Each row below is a small network's average activation on inputs in which a field has the value named, seen along a few directions.
Related values have similar rows: they may be neighbours, one step apart, or belong to one group.

Other fields shift rows strongly along one fixed direction, in all tables alike. That doesn't count.
To show where, the next rows are all for the same value of a field, averaged over different records:
[ -8.4  39.2  -1.6 -30.9 -19.8 -27.8 -46.7   4.0 -42.9  25.3  24.0   9.2
  18.2  -5.0  -5.4  18.7 -10.9 -34.4  25.0   2.6   5.0]
[ -3.3  24.5  -4.1 -20.3  -8.1 -19.9 -35.9   1.2 -27.1  18.5  17.0   5.6
  12.5  -3.7  -2.9  10.5  -8.0 -21.2  20.8   3.8   2.1]
[-1.9 -2.4 -9.3 -3.7  7.4 -7.1 -8.1 -3.9  5.0  0.2  8.5  2.6 -2.7  0.1
 -3.2  5.3 -1.7  8.0 17.1  3.4 -1.3]
[ -4.3  23.8  -4.3 -23.9  -9.0 -21.5 -36.9   1.7 -27.8  22.0  16.2   7.7
  13.1  -7.1  -6.2  11.8  -9.0 -22.8  20.1   2.7   3.9]
[  4.2 -17.6 -10.9   7.7  22.1   1.8  -2.3  -6.7  20.7  -5.9   2.0  -1.9
  -6.7  -3.2   1.9  -8.6   0.8  21.2  12.0   2.1  -8.1]
[ -5.5   4.7  -9.0  -8.4   3.4 -11.1 -10.8  -5.9   3.3   1.2  10.8   1.2
   0.6  -2.4  -5.8   6.5  -4.4   1.7  14.2  -0.7   3.2]
[  3.0 -21.5 -11.2   8.6  23.2   3.1  -1.3  -7.4  22.3  -3.5  -0.3   0.6
  -8.1  -3.2  -1.1 -11.4   0.6  23.6  10.9  -1.5  -6.3]
[ -5.8  27.0  -3.2 -25.9  -9.8 -21.3 -36.9  -0.2 -27.8  19.2  20.0   4.8
  15.2  -7.3  -4.7  12.7 -10.0 -24.5  21.3   1.6   2.3]

Field Zif:
y10: [  6.4  -5.1  17.3  -2.7  -0.8  18.0  21.4   6.6   7.5 -16.6 -12.5  -1.5
  -1.5   7.3   4.5   0.0  25.5   3.0 -26.6  -4.0   5.3]
y13: [  8.5  -1.2  11.4 -13.5  11.8   8.7   1.2  10.0  13.2 -15.2  -6.5   3.8
  -5.2   5.5   0.5  -4.2  21.2   8.0 -11.5  -8.4   6.1]
y8: [ 14.6 -57.9 -13.9  45.9  37.3  34.4  58.4 -17.0  72.6 -32.5 -30.0 -11.7
 -31.3  -2.7   4.1 -29.9   0.9  52.8 -11.9   0.9 -15.7]
y12: [  5.3 -59.8  -4.1  57.4  22.2  35.9  66.5 -17.1  42.1 -28.2 -29.7 -17.2
 -21.4   3.6  11.6 -29.1  -1.0  44.7 -26.3   4.0 -19.2]
y3: [  3.0 -23.5  -6.0  18.0   6.6   8.4  21.2 -11.0  16.9  -6.8  -8.1  -4.9
  -8.1 -12.0  -0.1  -8.0  -3.3  14.4  -0.5   1.3 -10.0]
y1: [ -3.4 -10.4  13.6  15.8   0.0  17.9  23.3  12.0  10.0  -5.6 -12.2  -1.0
  -4.1   5.2   9.2  -4.4   1.9  14.1 -31.7  -9.2  -0.8]
y6: [ -1.4  26.3  -7.7  -8.0 -13.8 -22.6 -29.8   2.4 -21.9  19.7  15.7  -1.7
   9.8   6.9 -10.0   6.8  -1.8 -18.3  21.7   4.3  15.6]
y5: [ -1.6  -8.5 -11.1   1.3  11.8  -4.3  -0.7  -7.1  14.0  -3.5   5.6  -0.5
  -5.0   0.1  -3.8   3.1  -0.7  15.6  13.7   2.1  -0.2]
y7: [  0.9  -6.0   3.0  19.2 -10.5  15.4  38.0  -9.2   4.6  -9.8 -14.6 -10.2
  -1.7  -8.8   3.5  -2.5 -11.9  -1.0 -18.0  -2.0  -5.6]
y11: [  0.5 -27.9   0.2  32.3   0.5  16.0  44.0 -11.4  16.2 -11.6 -21.9 -14.5
  -7.6   3.1   3.3 -12.9  -7.5   9.2 -26.3   5.0  -3.9]
y4: [  3.4  31.3  22.5 -27.5 -25.3  -1.6 -12.8  20.7 -28.0   0.0  -0.5  10.3
   6.2   9.5   1.3   9.5  15.1 -32.8 -10.5  -2.7   9.4]
y2: [ -4.4  24.0  18.2  -2.1 -29.8  -0.4  -2.0  16.9 -23.4  15.4  -0.1  -0.1
  14.8   1.7   8.9   7.5  -3.4 -27.7 -23.8  -5.4   5.1]
y14: [ -3.9   4.0  -7.3  -7.4  -3.7 -14.7 -22.8   3.8  -9.8  13.9   9.6   6.7
   0.3   4.7  -5.1   5.3  -6.1  -4.7  18.1   7.2   0.5]
y9: [ -5.9  37.0  17.5 -31.9 -15.6  -7.4 -27.0  17.7 -39.7   3.8   6.9  12.5
  12.9   7.6  -0.6  13.1  13.8 -28.8  -7.7  -7.0  12.6]
The values of Zif form 5 separate groups.
List the group mates of y7, in the order listed. -> y12, y11
List the group mates of y8, in the order listed. -> y3
List the group mates of y14, in the order listed. -> y6, y5
List the group mates of y2, in the order listed. -> y1

Field Sina:
n4: [ -0.1   2.1   4.0  -8.6   5.1  -2.2 -10.4   9.1   6.1  -3.6   5.4   3.5
  -1.1   7.1   1.2   1.2  11.5   5.6   0.6  -4.7   4.3]
n2: [ -4.9  75.1  23.0 -52.4 -43.4 -27.7 -61.6  19.8 -79.9  27.4  25.7  12.4
  34.2  -6.8  -1.0  25.2   6.1 -67.7   9.4  -6.5  13.3]
n3: [  0.2 -19.8   8.8  25.3  -3.3  23.7  42.0  -3.9   7.4  -7.0 -22.7  -8.5
  -2.0  -2.9   8.2 -10.0  -7.8   4.5 -35.7  -0.9  -7.5]
n6: [  3.5 -30.3 -25.9  20.2  20.7  -2.8  10.6 -18.4  35.9  -0.8   1.6  -5.3
 -15.0  -4.2  -7.6  -5.0  -8.3  32.1  26.6  10.2  -6.2]
n7: [ -0.7  -4.1 -10.3  -5.1   7.4  -9.7 -11.1  -6.6   3.0  -1.5   6.7   2.9
  -5.1   0.1  -6.4   0.8   0.5   4.7  20.5   4.7  -0.6]
n5: [  0.7 -25.2  -9.0  13.7  20.3   5.3  11.5  -0.2  36.3 -10.2  -2.0  -1.5
 -14.0   7.1   1.6  -6.4   2.0  31.3   2.3  -0.3  -2.8]
n1: [  1.3   2.3   9.4   6.9  -6.9  13.4  19.1   0.2  -8.8  -4.4 -14.7  -3.5
   3.0  -0.5   3.9  -5.8  -4.0 -10.6 -23.7  -2.5  -0.5]
The values of Sina form a line.
What is the length, in steps, of the shortest route from n5 to n3? -> 4
Which values are neighbours of n2? Give them in the order they are listed. -> n4, n1
